A small network was shown many inputs. Here are its activations along a few directions, one row for each input.
Each table varies a few parts of the input and shows all the possible inputs, shuffled.
Descriptions start from the smaller parts, as in this example, which fits no table here: one of 8 places around a ring, together with either a single point or one of 9 places along a line or (one of 3 separate values, together with one of 6 places along a line).
Shared parts are said once, and a part with two or three values counts as separate values.
(in the rows, 128 means zero)

Other details of the inputs vary at random and push rows far along three fixed directions, the same in every table; ignore that.

Table:
row 1: [131  51 133  91 131  35 135 135 105  94 138  71  69]
row 2: [113  76 153 118  15  86 173 219 109 125 127  97 140]
row 3: [109 152 125 148 151 112  88 141 117 124 186 123  97]
row 4: [140 187 146 148 139 134  87 130  99 118 175 149  80]
row 5: [108 102 132  80  72  56 157 167 129 134 105 104 149]
row 6: [148  68 115  95 139  54 149 150 125 111 140  85  58]
row 7: [150 171 134  96 177  99  98 136 151 137 158 142 100]
row 8: [159 150 149 152 138 125 116 168 129 126 180 139  82]
row 9: [152 130  98 147 214 178 129  29 125 120  77 149 124]
row 10: [132 146 129 144 162 127 105 173 131 145 181 127  88]
row 11: [138 139 141 149 181 139  77 143 117 133 177 129 106]
row 12: [140 155  99 119 120 186 153  80 168 155  63 158 225]
row 13: [187 109 137 196 175 208 122  48 133 121 127 144 141]
row 14: [140 152 154 158 130 109 106 142 132 128 190 146  88]
row 15: [148  65 131 165 114  81 147 141 112 104 176 100  44]
row 16: [109 222 123  68 100 130 130 191 164 147 117 139 174]
row 17: [113  56 108 111  82 139 187  69 136 116  48  81 191]
row 18: [129  51 120 171  50 166 212 103 133 126  76 107 176]
row 19: [143 174 164 156 154 128  91 141 122 112 183 147  99]
row 20: [ 70 212 150 106  89 150 106 189 108 153 129 142 178]
row 21: [116  49 142 145 125  70 127 151 110 136 174  91  68]
row 22: [100  36 130 148 107  51 137 145 108 126 177  81  61]
row 23: [ 82 210 124 123  88 149 123 204 147 157 150 144 178]
row 24: [154 172 142 167 151 126  94 123 138 131 197 160  82]
row 25: [172 154 161 159 161 137  88 142 134 138 187 159  92]
row 26: [108  47 131 107 135  28 143 135 104  85 132  90  64]
row 27: [121  54 105 149  38 150 185 120 153 130  45  99 177]
row 28: [161 128 110 130 192 177 124  45 153 119 100 126 145]
row 29: [ 93 102 127  66  56  64 142 180 115 107 103 102 161]
row 30: [122 169 145 134 171 141  77 146  98 141 168 133  91]
row 31: [157 139 107 121 188 182 124  38 130 129  85 127 128]
row 32: [164 161 166 153 148 130  92 152 134 140 189 158  98]
row 33: [131 168 129 102 180 103 100 133 154 127 163 166  94]
row 34: [125 179 128 113 194  96  92 135 135 110 147 148 105]
row 35: [154 117  77 196 183 206 138  55 151 145 134 135 124]
row 36: [148 116 100 151 193 153 143  51 160 133  96 153 138]
row 37: [156  51 160 155 125  82 118 140  92  97 170  97  63]
row 38: [170 125 132 190 173 211 128  35 114 123 112 148 120]
row 39: [127  51 141 137 140  91 113 137  72 124 156  84  55]
row 40: [ 53  92 139 107  33  80 148 184  78 128 121  82 138]
row 41: [149  62 102  96 133  56 140 153 122 106 141  99  58]
row 42: [ 83 213 138  72 106 123 115 177 147 121 119 162 189]
row 43: [120 175 122 146 173 140  77 121 101 135 176 136  80]
row 44: [111 192 175 109  58 144 115 194  99 138 128 145 171]
row 45: [161 119 117 168 158 190 103  52 130 126  80 136 118]
row 46: [171  14  85 138 159 132 185  47 144 113  87  80  90]
row 47: [146 162 132 100 176  87  94 138 126 114 146 126 104]
row 48: [103 218 130  56  97 131 102 176 118 135 101 156 179]
row 49: [143 156 130 142 168 138  97 175 134 150 182 135  96]
row 50: [117  58 122 147 129  77 143 163 113 126 170  86  57]
row 51: [ 92 192 121  71  90 117 145 198 156 131 116 156 170]
row 52: [155 109  94 139 177 165 130  47 161 133 107 154 137]
row 53: [ 81 193 127 130  84 140 116 170 145 162 152 148 179]
row 54: [134 172 130 113 204 107  93 120 138 106 156 155  92]
row 55: [166 128 124 193 167 210 126  31 114 120 118 146 120]
row 56: [123 161 139 154 188 135  81 132 124 129 183 134  99]
row 57: [103  81 122  74  56  63 156 167 129 127 104 110 151]
row 58: [103  60  94 114  71 132 218 110 146 121  47 113 184]
row 59: [ 95 202 125  68 102 134 108 157 120 131 101 156 171]
row 60: [137   5 103 143 144 101 187  48 136 112  89 108 102]
row 61: [128  46 130  94 119  32 144 131 125 116 143  76  58]
row 62: [138 179 111 114 191 102 113 153 150 124 147 153  90]
row 63: [106  81 166 132  30  88 164 177 116 131 133 109 145]
row 64: [ 69 210 141 122  90 142 103 185 131 142 150 140 192]
row 65: [125 160 147 150  76 218 151 101 115 141  74 149 213]
row 66: [113  81 156 119  17  86 175 217 111 126 130  98 140]
row 67: [ 81 203 153 116  96 148 101 195 128 148 145 140 195]
row 68: [142  12  87 146 149 109 196  66 134 105  79  99  94]
row 69: [128 158 138 156 184 130  88 135 140 151 190 146  91]
row 70: [163 120 118 179 165 186 101  56 155 119  96 138 136]
row 71: [152 127 103 140 210 185 132  26 128 118  84 155 121]
row 72: [134 162 146 147  80 226 141 108 115 145  74 154 219]
row 73: [113 144 127 152  97 212 146 116 155 177  95 149 234]
row 74: [117  33 102 157  71 174 194 120 129 149  74  92 188]
row 75: [147 184 132  89 181 104  88 132 107 125 133 137  94]
row 76: [146 168 163 156 145 121 101 145 137 134 188 157  93]
row 77: [120  61 120  98 131  46 121 132 109  90 144  97  70]
row 78: [139 168  88 110 108 189 166 113 166 149  59 151 224]
row 79: [142 156 105 100 165 102 107 153 146 121 156 145  84]
row 80: [103 225 143  55 103 129 111 173 121 139 100 143 179]
row 81: [ 99  56 105 104  82 147 192  71 112 113  37 112 175]
row 82: [ 85 208 137  77 115 126 122 159 120 129  92 158 169]
row 83: [118 172 128 166  73 207 150  93 142 129  96 153 226]
row 84: [ 94  98 148 113  27  72 134 189 140 133 106 109 142]
row 85: [153 156 130 102 184 109 100 117 155 134 156 136  91]
row 86: [158  14 137 189 119 141 165  59 106 100 114  92 111]
row 87: [163 180 114 103 184 105 108 152 146 132 149 140  94]
row 88: [101  35 122 150  54 156 182 119 128 157  80  98 202]
row 89: [ 84 211 140  82 103 108 127 182 157 144 115 170 184]
row 90: [154 180 129 159 141 132 108 152 137 125 190 151  81]
row 91: [129  75 133  80 136  60 126 125  92 104 127  80  54]
row 92: [132 158 147 143 175 134  75 155 120 136 183 133 110]
row 93: [178 126  93 135 203 183 120  29 122 126  81 142 127]
row 94: [ 96 107 129  70  59  58 146 179 113 112 100  98 163]
row 95: [107 154 126 139 101 227 132 113 116 162  73 140 225]
row 96: [167 121 124 204 171 201 127  34 136 113 132 144 135]
Each input here is: one of 4 places along a line, together with either a single point or one of 11 places along a line or (one of 2 separate values, together with one of 6 places along a line).
The inputs of row 45 and row 84 match in every part but the place on the line of 4. If row 59 is changed in the same way as row 45 into row 84, which row does it become?
Answer: row 52
The inputs of row 23 and row 40 match in every part but the place on the line of 4. If row 51 is changed in the same way as row 23 into row 40, which row does it become?
Answer: row 81
Start at row 24 and move only the place on the line of 6, one step at a time. The first step leads to row 14. Which rows follow, in order?
Answer: row 76, row 63, row 32, row 25
Change only the place on the line of 11 in row 61. List by row number the other rows that result.
Answer: row 5, row 7, row 12, row 33, row 36, row 52, row 57, row 60, row 85, row 89
Change only the choice among 2 separate values in row 15. List by row number the other rows that result.
Answer: row 23
Change only the place on the line of 4 in row 53. List by row number the other rows that result.
Answer: row 3, row 35, row 43

Table:
row 97: [ 65 116 133  89  75  80 132 183  99 131 123  98 143]
row 98: [101 154 161 122  94 109 117 173 109 127 149 131 138]
row 99: [154  51 128 165 150 117 126  84  98 110 145  94  64]
row 100: [170 208 132 120 244 139  53 106 131 118 170 164  69]
row 101: [105 128 140 113  66  90 139 196 130 133 147 113 135]
row 102: [110 141 162 116 105  66  91 193  98 119 181 113  76]
row 103: [161 156 111 171 165 215 135  85 159 149 114 162 161]
row 104: [142  46  97 130 130 109 175  78 136 112  89 104 117]
row 105: [109 224 141 111  90 152 117 201 151 154 143 161 184]
row 106: [128 232 133  87 164  98  85 179 153 130 171 167 103]
row 107: [142  43 116 123 130 122 155  71 107 114  81  94 119]
row 108: [133 150 111 128 147 178 137  66 135 125  81 147 164]
row 109: [132  96 124  95 119  82 141 147 132 125 121 110 111]
row 110: [ 90 175 137 125  43 203 160 147 127 151  65 146 248]
row 111: [134  50 110 128 127 116 161  66 107 104  81 100 116]
row 112: [ 94 112 126  95 129  43 115 197 121 128 175 103  75]
row 113: [174 165 117 177 201 186  98  81 162 141 156 161 113]
row 114: [151  64 120 169 139 160 145  68 106 121 113 108 111]
row 115: [130 195 122  97 142 140 117 148 161 137 118 157 164]
row 116: [155  79 136 153 171  69 105 135 123 113 198 115  28]
row 117: [147 159 127 172 159 212 114  65 137 138 115 160 169]
row 118: [ 89  73 132 132  25 127 199 147 136 135  82 108 206]
What is each input in this table made of?
Answer: one of 2 separate values, together with either a single point or one of 4 places along a line or one of 6 places along a line
The inputs of row 100 and row 115 match in every part but the choice among 2 separate values. If row 114 is changed in the same way as row 100 into row 115, which row does it become?
Answer: row 105
Change only the place on the line of 6 in row 113. List by row number the other rows that result.
Answer: row 101, row 103, row 105, row 116, row 118
Change only the place on the line of 4 in row 106. List by row number the other rows that result.
Answer: row 104, row 109, row 115

Table:
row 119: [ 97  75 145 126  54 113 157 167  79 129 112  95 134]
row 120: [123 148 133 130 133 114 117 199 130 145 175 130 101]
row 121: [106 118 123  99 129  63 144 160 144 115 141 128 105]
row 122: [146 166 138 157 173 147  93 120 155 144 177 154 125]
row 123: [102  64 122  86  70  85 152 143 121 130  85  83 151]
row 124: [135 190 123 159 144 172 104 128 129 132 153 152 124]
row 125: [131  59  85 134 144 123 184  86 142 119  89 112 115]
row 126: [132 143 128 168 134 171 131 104 113 127 132 136 121]
row 127: [116  92 123 111 106 152 153  93 115 129  64 105 182]
row 128: [103 160 159  81 124  62  95 172 109 112 150 124 110]
row 129: [123 152 132 125 126 113 110 189 126 146 177 125 101]
row 130: [114 105 119 113 102 132 146  93 134 120  78 117 183]
row 131: [147  77 143 144 173  69 101 169 120 129 203 105  39]
row 132: [112 170 137 141  92 194 133 144 114 147 108 135 184]
row 133: [104 165 118  79 124  65 123 189 133 125 154 129  94]
row 134: [135 133 110 168 146 162 147 122 148 140 140 145 126]
row 135: [123 145 133 147  97 192 126 123 132 148 106 129 202]
row 136: [148 119 128 153 158 150 111 122 140 148 158 127 123]
row 137: [110  21 142 161  75  86 169 108  91  98 127  83  93]
row 138: [ 93 162 148 130  67 112 124 175 123 121 148 134 152]
row 139: [130  92 129 165 130 144 147 112 152 139 132 131 154]
row 140: [153  89  91 124 182 130 137  91 135 130 120 113  92]
row 141: [116  12 116 114 114  55 175 117 131 111 106  85 110]
row 142: [120 192 102 102 146 176 138 146 162 155  96 157 187]
row 143: [127 148 124 126 155 140 126  82 128 110 110 143 132]
row 144: [187 133 146 134 135 142 130 103 155 120 118 150 138]
row 145: [ 94 174 119  84  89 101 131 173 121 119 114 127 143]
row 146: [101  97 145 135  55 111 141 148 130 137 121 109 166]
row 147: [150 148 115 130 203 138 108  82 110 112 132 148  73]
row 148: [142 144 104 129 185 131 124  84 159 123 134 151 115]
row 149: [ 99  70 156 128  55 107 146 162  91 128 119  85 147]
row 150: [133 106 101 138 145 165 159  59 118 115  77 123 135]
row 151: [202 142 137 149 176 132 119  92 153 105 148 160  77]
row 152: [118 200 139 106 157 134 103 118 126 118 127 170 137]
row 153: [134  35 141 175 114 144 154  62 102 118 105 108 135]
row 154: [206 146 125 147 177 142 124 102 144 112 143 154  67]
row 155: [ 97 160 138  80  92  86 114 165 141 132 119 128 161]
row 156: [148 126 116 126 190  86  98  95 138 108 158 133  53]
row 157: [153 153 161  88  76 110 129 193 137 131 121 132 152]
row 158: [194  92 115 144 126 177 166  87 140 126  83 128 134]
row 159: [101 166 122  76  95 110 122 182 115 129 112 118 148]
row 160: [133 186 123 103 155 163  96 122 139 138 111 143 170]
row 161: [107 152 138  88 128  44  99 173 116  99 166 124  75]
row 162: [106 153 139  77 129  53 106 181 140 127 159 128 115]
row 163: [137 180 139 104 179 154  88 116 119 135 121 152 140]
row 164: [139  92  98 177 128 176 167  80 142 138 115 126 138]
row 165: [144  50 130 132 169 102 131  57 104 104 111 110  90]
row 166: [117 199 123  97 136 184 120 127 120 143  85 157 183]
row 167: [162 124 122 161 181 137  90 122 121 136 177 122  55]
row 168: [133  85 121 176 120 173 158  75 102 123 104 126 127]
row 169: [125 104 119 165 117 145 153 101 148 131 134 134 143]
row 170: [102  99 119  83  89 100 152 153 136 140  97 103 169]
row 171: [108 130 140 160  87 178 153  96 120 128  98 148 186]
row 172: [126  54 122 149  90 119 149 134  96 121 126  83 104]
row 173: [125 172 157 138 127 177  99 139 113 148 133 149 167]
row 174: [162 130  99 134 209 114 101  84 134 116 150 132  43]
row 175: [130  98 151 147 125  85 103 141 111 114 175 108  87]
row 176: [113 180 157 147 107 175 113 127 130 140 126 150 191]
row 177: [127 111 142 150 126  78 106 145 123 116 185 120  60]
row 178: [140 184 123 158 153 156  98 131 139 140 165 152 101]
row 179: [112 160 125  74 121  76 101 192 120 132 145 116  94]
row 180: [124 104 122 168 125 142 156 114 151 130 136 139 139]
row 181: [123 202 122 102 148 175 111 130 123 138 103 147 162]
row 182: [101 149 130  76 112  97 131 192 145 144 120 127 163]
row 183: [122 132 132 144  90 177 128 127 140 157 108 125 192]
What is each input in this table made of?
Answer: one of 5 places around a ring, together with either a single point or (one of 2 separate values, together with one of 6 places along a line)
The inputs of row 119 and row 168 match in every part but the place on the ring of 5. If row 120 is changed in the same way as row 119 into row 168, which row does it become?
Answer: row 134
The inputs of row 164 and row 129 match in every part but the place on the ring of 5. If row 178 is changed in the same way as row 164 into row 129, which row does it become?
Answer: row 167
Change only the place on the line of 6 in row 160. List by row number the other rows that result.
Answer: row 123, row 127, row 163, row 170, row 182
Start at row 144 and move only the place on the ring of 5, one step at a time. The first step leads to row 157. Which rows follow, in order?
Answer: row 158, row 154, row 151
List by row number the other rows that have the place on the ring of 5 in common with row 148.
Answer: row 121, row 137, row 138, row 143, row 151, row 152, row 156, row 161, row 169, row 171, row 177, row 180
List by row number the other rows that have the place on the ring of 5 in common with row 165.
Answer: row 122, row 128, row 130, row 139, row 141, row 144, row 146, row 153, row 155, row 162, row 175, row 176
Change only the choice among 2 separate values in row 136. List by row number the other rows that result.
Answer: row 170
